Read these off the grid that follows. Counting starts at 0.
1) What is the top-right entry?
2) What is the entry directly below 15?
3) What is the top entry of the column that holds the largest entry?
4) What is the entry at row 2, column 0?
5) What is the entry directly above the largest entry?
6) What is the entry directly above -9?
7) What is the entry in row 0 and column 0?
8) What is the bottom-left entry?
array([[-17, -12,  30,  17],
       [  2,  -8,  30,  19],
       [-19,   6,  24,  21],
       [-14,  -1,  32,  26],
       [-16,  -9,  29,  21],
       [-35,  -7,  24,  20],
       [ -5,   0,  28,  17],
       [-29,   6,  12,   9],
       [-30,  -1,  20,  15],
       [ -7,  -5,  26,  17],
       [-27,  -5,  29,  24],
       [-29,  -8,  25,  16],
       [-23,  -6,  20,  11],
       [-16,  -3,  22,  18],
       [-16,   1,  20,  14]])
1) 17
2) 17
3) 30
4) -19
5) 24
6) -1
7) -17
8) -16

Questions about the grid below. Rows and columns are numbered from 0.
1) Give the entry directly below -193.1.
2) Give the top entry of the column that holds the smallest entry.
3) Give the entry in the bottom-left corner.
4) Give the entry at row 0, column 0.
5) Give the entry in the bottom-right corner.
array([[ 124.3, -193.1,   83.2,   -2.1,   97.2, -172.5,   94.0],
       [-198.5,   21.5, -175.9, -149.8, -203.7,   10.0, -184.4]])
1) 21.5
2) 97.2
3) -198.5
4) 124.3
5) -184.4

Read these off the array that follows. Rows and columns are numbered from 0.
1) Give the entry in row 1 and column 0.
2) Give the entry in the bottom-right corner.
3) Give the entry directly above the smallest entry.
4) Give the entry in the top-right corner.
5) Give the entry directly above -9.
6) Give the entry in row 0 and column 1.
7) Give the top entry of the column that holds the smallest entry.
8) Give the top entry of the column that holds the largest entry.
[[ 11  23 -18  -4 -31 -50 -36 -48  -8]
 [-31 -32  48 -25 -41  44 -24 -25  48]
 [ 18  23  -1   6 -15 -36 -29 -41  -9]
 [-40  43 -39 -11 -44 -47 -41 -51  41]
 [-42   5  26 -26 -46 -10 -31 -40  48]
 [-30  41 -42  -6 -47 -49 -43 -48  30]
 [ 26  30  28  17  -4 -22 -18 -30 -14]
 [-45 -19  43 -34 -47  19 -33 -38  47]
 [-41  41 -33 -20 -43 -47 -37 -50  38]
 [-31 -36  45 -27 -39  47 -20 -17  47]
 [ 38  14  48  15  17  42  44  18  39]
 [-43  42 -20 -29 -45 -50 -41 -48  43]
 [ 47  30  46  35  35  26  37  12 -30]
 [ 13  33 -21   4 -37 -47 -46 -45 -12]
 [ 48  25  47  44  34  41  42  25 -22]
 [ 44  27  49  37  35  25  35  12 -18]]
1) -31
2) -18
3) -41
4) -8
5) 48
6) 23
7) -48
8) -18
